Each row below holds a small network's activations on one input, seen along a few directions.
Each table varies a few parts of the input and shows all the possible inputs, shuffled.
A made-up example of a description, with smaller parts first: values(3) and (point or ring(9) or (line(4) and ring(5))).
Shared parts are said once, and a part with two or three values counts as separate values.
In the rows, zero is written as 128.

Other details of the inputs vary at random and push rows far along three fixed directions, the same in every table; ignore that.

Table:
R1: [125 121 134 170 160 100 158  77  88 179  83 204]
R2: [119 160 131 113 147 130  71  98 115 143 105 132]
R3: [ 99 169 135  84 110 120  59 120 152 148 135 124]
R4: [138 102 136 173 174 123 171  90  77 160  93 179]
R5: [105 163 112 111 191 151  85 107 103 105  89 121]
R6: [152  73 116 158 149 159 220 167 109  79 153 109]
R7: [154 124 162 141  31  89 119 139 181 162 154 128]
R8: [139 158 115 160 158  83 160  94  89 176  82 181]
R9: [ 73 150 118  88 140 156  40 108 141 128 131 125]
R10: [ 84 158 121  73 146 146  44 107 138 131 130 115]
R11: [125 147 129 105 130 137  90 124 139 131 144 110]
R12: [137 129 140 153 169 102 176 113  65 154  80 170]
R13: [143 125  80 131 142 155 152 174 145  58 129  87]
R14: [141 117 112 120 158 163 164 166 125  67 147  77]
R15: [135 110 160 134  27  87 141 148 178 159 156 141]
R16: [149 130 154 139  29  83 127 143 187 153 149 132]
R17: [160  87 145 156  70 110 187 144 139 155 173 142]
R18: [118 134 125 103 129 137  87 115 135 140 147 120]
R19: [128 100 126 131 144 164 146 168 129  66 126  80]
R20: [135 102 109 116 157 167 162 159 123  68 153  81]
Each input here is: values(2) or (values(3) and ring(6)).
What sort of input is R9? -> values(3) and ring(6)

Table:
R21: [151 130  62 219 231 164 185 153  37  91  54 166]
R22: [158 118 213 170  49  42 195 144 128 172 113 157]
R23: [ 93 174 139  59 159 147  83 182 143  70 131  58]
R24: [ 90 221  93 122 135  81  32  69 118 197  68 191]
R25: [113 140  86  67 174 179  72 113 145  87 193  78]
R26: [ 81 179 105 115 142 111  48  36 137 189 140 188]
R27: [202 154 170 122  61  76 191 167 174 154 187 106]
R28: [105 221  98 127 139  79  57  47 143 170  99 174]
R29: [ 70 172  84  89 157 168 105 149 154  45 105  84]
R30: [ 49 124 125 107 151 152  70  81 155 141  99 166]
R31: [101  70 167 152 204 158 169 119  57 105 108 129]
R32: [ 98 130 154 111 118 150  40  86 102 175 123 120]
R33: [ 70 133 145  50 155 171  68 156 137  94 169  77]
R34: [139 198 176 131 112  94  53  46 143 204  91 164]
R35: [184 129 188 173  34  63 180 132 110 200 106 146]
R36: [126  68 101 179 245 172 185  88  91 110 105 151]
R37: [114  94 111 177 231 140 213 136  88  75  48 144]
R38: [147  81  98 161 136 145 214 162  89 119 156 142]
R39: [153  95 167 148 114 153 144 108 133 144 165 111]
R40: [171 101 132 131  71  60 195 134  91 221 161 183]
R41: [109  79  99 136 153 169 122 126 126 121 119 122]
R42: [136 110 149  68  40 144  89 202 179 130 220  49]
R43: [191 140 129 142  68  35 203 151  98 209 120 170]
R44: [187 123 147 129 123 112 206 193  91 135 134  89]
R45: [132 185 142 138 121  86  41  40 151 175  72 183]
R46: [125 151 118  61  51 111 137 205 195  71 172  56]
R47: [142  73 133 113  28 164  86 177 186  81 183  66]
R48: [137 115  89 152 157 140 133 150 133  90  80 107]
R49: [ 38 170 119  99 130 124  66  64 132 186 116 203]
R50: [115 147  88 122 165 160  71 119 196  61 116  70]
R51: [115 116  82 173 161 195 101 158  99 103 130 147]
R52: [180 112 187 142  77  74 194 120 134 217 198 166]
R53: [164 157  86 109 182 132 159 129 117  86 141  90]
R54: [109  87 107 116 225 159 223 129  41  98 116 148]
R55: [175  59 147 170 105 141 183 120 139 111 159 130]
R56: [130 120 154 100  12 124  99 197 226  46 156  73]
R57: [111  72 159 139 112 143 141 135 132 101 131 153]
R58: [151 118 117 146 136 145 109 141 109  80  80 106]
Describe the family of inputs behind these rows. -> values(2) and (point or (values(3) and ring(6)))
Changing only the values(2) part turns R49 into R29. The same change can be made to R33. Which row results? -> R23
Change only the values(2) part in R44. List by row number the other rows that result. -> R42
